Each row below is a small network's average activation on inputs in which a field has the value named, seen along a few directions.
Related values have similar rows: they may be neighbours, one step apart, or belong to one group.
In the rows, 500 means zero.
Strong random noise was added to every row along 12 fixed directions; ignore it. To show where, here is one row again and again, with new noise each time:
[466 491 540 406 502 546 473 460 450 485 692 643 483 530 565 652 496 409
 478 521 434 434]
[441 499 480 443 584 522 609 561 540 452 539 547 481 474 600 603 502 554
 516 537 479 479]
[610 506 224 660 399 399 353 494 628 533 419 377 414 527 463 535 549 582
 287 535 422 501]
[645 470 430 624 525 539 507 412 500 388 351 548 482 295 691 565 469 546
 605 449 175 453]
[561 324 583 591 463 398 458 536 495 396 460 559 510 488 518 499 559 436
 527 504 392 451]
[587 517 659 464 588 415 419 382 515 653 658 617 528 544 625 451 494 545
 458 511 452 531]
[576 409 443 508 622 500 423 418 489 500 466 522 482 571 595 549 509 612
 382 524 338 497]
[459 482 673 446 290 468 512 536 502 659 637 429 663 465 576 573 328 636
 634 473 520 401]
[366 528 493 492 424 517 448 415 522 747 678 546 517 655 349 576 475 524
 471 524 569 490]
[485 560 409 546 536 336 480 393 567 502 443 616 430 552 470 614 526 771
 492 626 314 477]
[480 469 625 405 475 520 517 422 348 393 441 548 619 437 487 499 505 409
 645 585 555 547]
[521 647 721 592 348 493 487 564 537 694 735 628 505 464 459 522 540 437
 660 480 482 380]
[397 302 609 582 551 584 566 548 592 753 644 496 535 599 519 451 441 443
 518 319 539 467]
[453 272 546 520 421 438 497 477 601 690 637 479 700 434 634 597 382 564
 517 571 434 595]


Zufe, 13 values:
h10: [438 572 546 525 502 386 463 558 570 602 637 602 535 502 415 534 626 502
 455 815 525 660]
h7: [502 469 564 569 568 418 480 564 522 484 580 658 527 494 423 565 639 538
 503 704 405 615]
h12: [571 558 741 300 550 542 444 381 337 516 556 559 599 522 564 369 489 369
 565 469 621 537]
h13: [446 897 482 674 315 465 516 463 538 512 473 645 376 383 174 412 701 298
 686 605 661 527]
h5: [475 402 328 458 232 501 489 581 447 271 352 358 509 491 446 625 400 443
 520 420 448 334]
h4: [398 328 528 386 504 666 373 465 354 582 702 525 553 617 471 652 430 344
 397 550 445 504]
h1: [517 536 469 712 537 438 529 701 669 587 574 520 407 527 401 465 630 554
 431 562 456 545]
h9: [491 585 538 640 386 678 519 681 537 623 549 378 498 455 456 432 514 347
 550 424 612 458]
h11: [528 354 508 387 644 510 513 486 496 550 469 415 612 555 542 450 459 603
 438 496 510 598]
h6: [432 504 398 511 370 561 571 507 495 426 395 465 584 342 481 639 470 543
 637 616 460 521]
h2: [521 388 527 603 612 493 659 654 666 505 499 549 537 352 574 448 546 477
 571 465 447 587]
h8: [490 463 675 463 744 423 559 661 473 417 494 541 388 662 460 385 596 615
 426 519 538 470]
h3: [540 586 404 610 397 572 458 435 478 392 579 666 384 376 403 591 559 265
 557 414 347 447]
The values of Zufe form a line.
Question: Name the neighbours of h4, in listed order.
Answer: h10, h8
Question: Name the neighbours of h11, in listed order.
Answer: h2
Question: Name the neighbours of h13, in listed order.
Answer: h9, h6
Question: Name the neighbours of h7, in listed order.
Answer: h1, h3

Fipif, 13 values:
s5: [375 454 515 337 445 549 354 352 340 517 527 538 587 723 347 629 510 571
 430 707 558 506]
s8: [382 266 429 554 438 507 515 503 464 385 351 459 637 494 392 572 557 406
 521 713 546 659]
s9: [207 168 431 620 365 473 533 494 466 422 418 529 560 529 220 646 499 366
 603 635 489 578]
s7: [613 337 482 588 775 511 437 465 567 575 443 444 433 541 704 368 498 525
 298 437 432 623]
s12: [727 621 388 663 428 646 355 553 438 518 358 427 454 483 410 590 704 562
 465 640 312 383]
s2: [603 786 561 384 601 192 631 569 519 169 284 534 376 412 493 210 671 498
 547 481 825 540]
s4: [427 696 593 377 653 492 549 388 446 619 473 547 593 609 347 405 528 679
 548 658 676 694]
s11: [594 527 540 555 602 399 335 537 535 609 631 525 324 714 399 410 578 541
 281 432 440 424]
s3: [644 607 445 537 477 446 539 698 611 363 576 590 419 339 595 523 670 321
 496 558 524 485]
s1: [442 433 529 261 652 400 502 403 411 401 438 520 549 644 530 461 540 524
 360 645 702 581]
s6: [436 652 602 248 718 414 598 682 492 259 708 729 262 684 595 635 571 570
 402 530 423 309]
s10: [611 586 103 626 480 656 433 467 570 528 408 346 452 444 505 616 522 596
 299 500 363 549]
s13: [368 739 473 447 434 604 682 541 433 359 562 676 539 251 452 753 499 528
 815 689 364 491]
The values of Fipif form a line.
Question: A walk along Fipif starts at s6 and steps to its neighbour s11. Put s9, s12, s2, s3 in the order it reaches them.
Answer: s2, s3, s12, s9
Question: Name the neighbours of s8, in listed order.
Answer: s5, s7
